Each row below holds a small network's activations on one input, seen along a few directions.
Each table varies a few parts of the input and shows all the possible inputs, shuffled.
Descriptions start from the smaller parts, as in this example, which fits no table here: one of 5 places around a ring, together with either a single point or one of 9 places around a ring or (one of 3 separate values, together with one of 4 places along a line).
Shared parts are said once, and a part with two or three values counts as separate values.

A family of inputs:
R1: [-1.29 -1.77 -0.25  5.21 -1.54  0.14 -6.22 -0.69  1.87  1.13 -3.09  0.68
 -3.13  0.84]
R2: [ 0.18  2.40 -2.33 -1.09  0.69  3.58  3.39 -0.42 -1.01 -1.38  7.26 -1.76
 -0.86 -3.54]
R3: [ 2.65  0.76  0.32  0.37  0.72 -1.88  1.96  0.79 -4.07  3.17 -2.25  0.15
 -3.27 -4.22]
R4: [-5.48  4.30  0.40  1.94 -0.20  3.60 -0.76 -1.42 -0.21 -2.45  4.32 -1.57
  0.98  1.38]
R5: [-1.86  2.41  2.34  1.08  1.94  2.09 -0.31 -4.96  0.60 -2.26 -1.28  0.42
 -0.11  3.19]
R6: [ 2.72  0.70 -0.18 -2.58  3.02  2.47  4.16 -3.26  0.18 -0.33  1.50  1.27
 -2.62 -1.10]
R7: [ 3.20 -3.02 -1.48  1.59  0.36 -0.60 -2.50  1.10  2.06  2.82 -0.02  1.74
 -4.96 -4.41]
R8: [ 1.12 -1.37  0.88 -4.99  0.65 -1.09  2.87 -0.48  1.88 -2.54 -0.18  0.48
  3.60  4.07]
R9: [ 0.52 -1.97  1.35 -1.87 -1.52 -4.15  1.01  3.70 -1.97  1.81 -4.45 -0.71
  3.52  0.62]
R10: [ 1.50 -5.30 -1.98 -0.46 -0.83 -3.07 -3.82  4.36  3.28  1.34 -2.30  0.76
  1.63  1.09]
R11: [-1.80  1.98  2.71  3.76 -1.28 -1.17 -2.38 -1.49 -3.67  2.28 -4.78 -0.49
 -0.53  0.59]
R12: [-1.46  0.90 -1.77 -2.95 -2.01  0.08  2.59  2.75  1.05 -3.59  5.26 -0.96
  5.75  1.50]
Q: The inputs of R1 and R4 match in every part but one. If R7 is changed in the same way as R1 into R4, which row does it become?
A: R2
Q: What is each input in this table made of?
A: one of 3 separate values, together with one of 4 places along a line
Q: Which other rows does R5 become when the choice among 3 separate values takes its other values? List them by row number.
A: R6, R8

A family of inputs:
R13: [-1.08  3.25  0.92  1.24  1.83  4.38  1.98 -6.05 -3.41 -1.03 -0.76 -2.09
 -1.14  2.15]
R14: [-0.34 -3.57  1.67 -0.21  1.43 -4.82 -3.06  5.48 -1.04  5.29 -6.91 -0.52
  0.35 -0.90]
R15: [-0.31 -2.95 -2.15  4.77 -1.01  2.06 -5.74 -1.91  1.04  1.30 -2.86 -1.23
 -2.55  1.84]
R16: [-1.83  1.14 -1.96 -3.56  0.27  4.29  3.60 -2.12  0.45 -5.30  4.98 -3.23
  6.22  5.64]
R17: [ 4.63 -3.53 -3.81  2.00 -0.66  0.16 -2.20  1.36  1.40  2.42  1.00  1.07
 -5.07 -4.68]
R18: [-1.50  1.80  0.51 -5.30  1.27  1.54  3.64 -1.43  4.81 -6.08  6.05  1.52
  4.75  3.76]
R19: [ 0.27 -2.26  0.45  3.34  0.09 -0.60 -5.61 -0.92  5.15  0.35 -1.66  3.34
 -4.06  0.14]
R20: [ 0.68 -1.37  1.99  2.70 -4.72 -6.14 -2.72  3.47 -2.35  2.71 -6.68  0.91
  1.75 -0.22]
R21: [-3.33  4.24  1.98 -0.22  4.37  2.97  1.96 -1.13 -2.87  1.43  1.62 -1.35
 -2.10 -2.28]
R22: [-0.69  3.84  3.42 -0.34  2.86  1.61  2.14 -5.16  0.87 -1.88  0.25  2.57
 -2.66  0.32]
R23: [ 2.77 -0.10 -3.39 -6.62  0.11  2.26  7.32  1.00  1.10 -3.87  8.54 -1.04
  3.13 -1.17]
R24: [-3.19  4.41 -0.92 -2.41 -3.42  1.02  4.02  0.98 -0.20 -5.90  7.70 -1.46
  6.50  2.00]
R25: [-2.23  6.41  2.21  2.56 -1.70  1.08  2.24 -3.18 -4.27 -1.41  2.04 -0.31
 -0.68 -1.49]
R26: [ 1.76 -4.58  0.56  1.07 -1.33 -3.20 -3.29  0.51 -1.71  3.21 -9.46 -0.93
  1.14  3.68]
R27: [-4.31  2.06 -1.07 -5.08  2.62  2.86  3.87  3.05  1.17 -2.75  7.26 -2.40
  5.16  1.23]
R28: [-1.44  0.21 -0.78  6.16 -4.47 -0.98 -5.41  0.95  0.21  0.77  0.04  0.59
 -1.82 -1.93]
R29: [ 2.31 -4.14  3.23 -0.35 -0.24 -6.00 -3.01  1.45  2.24  2.32 -8.25  3.72
 -0.41  1.97]
R30: [-2.39 -1.88 -1.03  3.31  1.68  0.71 -5.74  3.07  1.53  3.46 -0.33 -0.64
 -3.30 -2.63]
R31: [ 6.49 -5.33 -1.26 -1.47 -0.81 -5.41  0.53  3.63 -1.29  4.28 -5.59  1.42
 -1.35 -3.04]
R32: [ 3.72  2.36 -0.58 -1.59  1.84  2.22  5.49 -3.05 -2.81  0.68  3.01  0.07
 -3.89 -4.39]
Q: What is each input in this table made of?
A: one of 4 places along a line, together with one of 5 separate values
Q: The inputs of R17 and R15 match in every part but the choice among 5 separate values. If R31 is changed in the same way as R17 into R15, which row does it become?
A: R26
Q: A walk changes only the place on the line of 4. It starts at R20 and steps to R28. List the rest of the walk in order.
A: R25, R24
Q: Which other rows does R25 become when the choice among 5 separate values takes its other values? List them by row number.
A: R13, R21, R22, R32
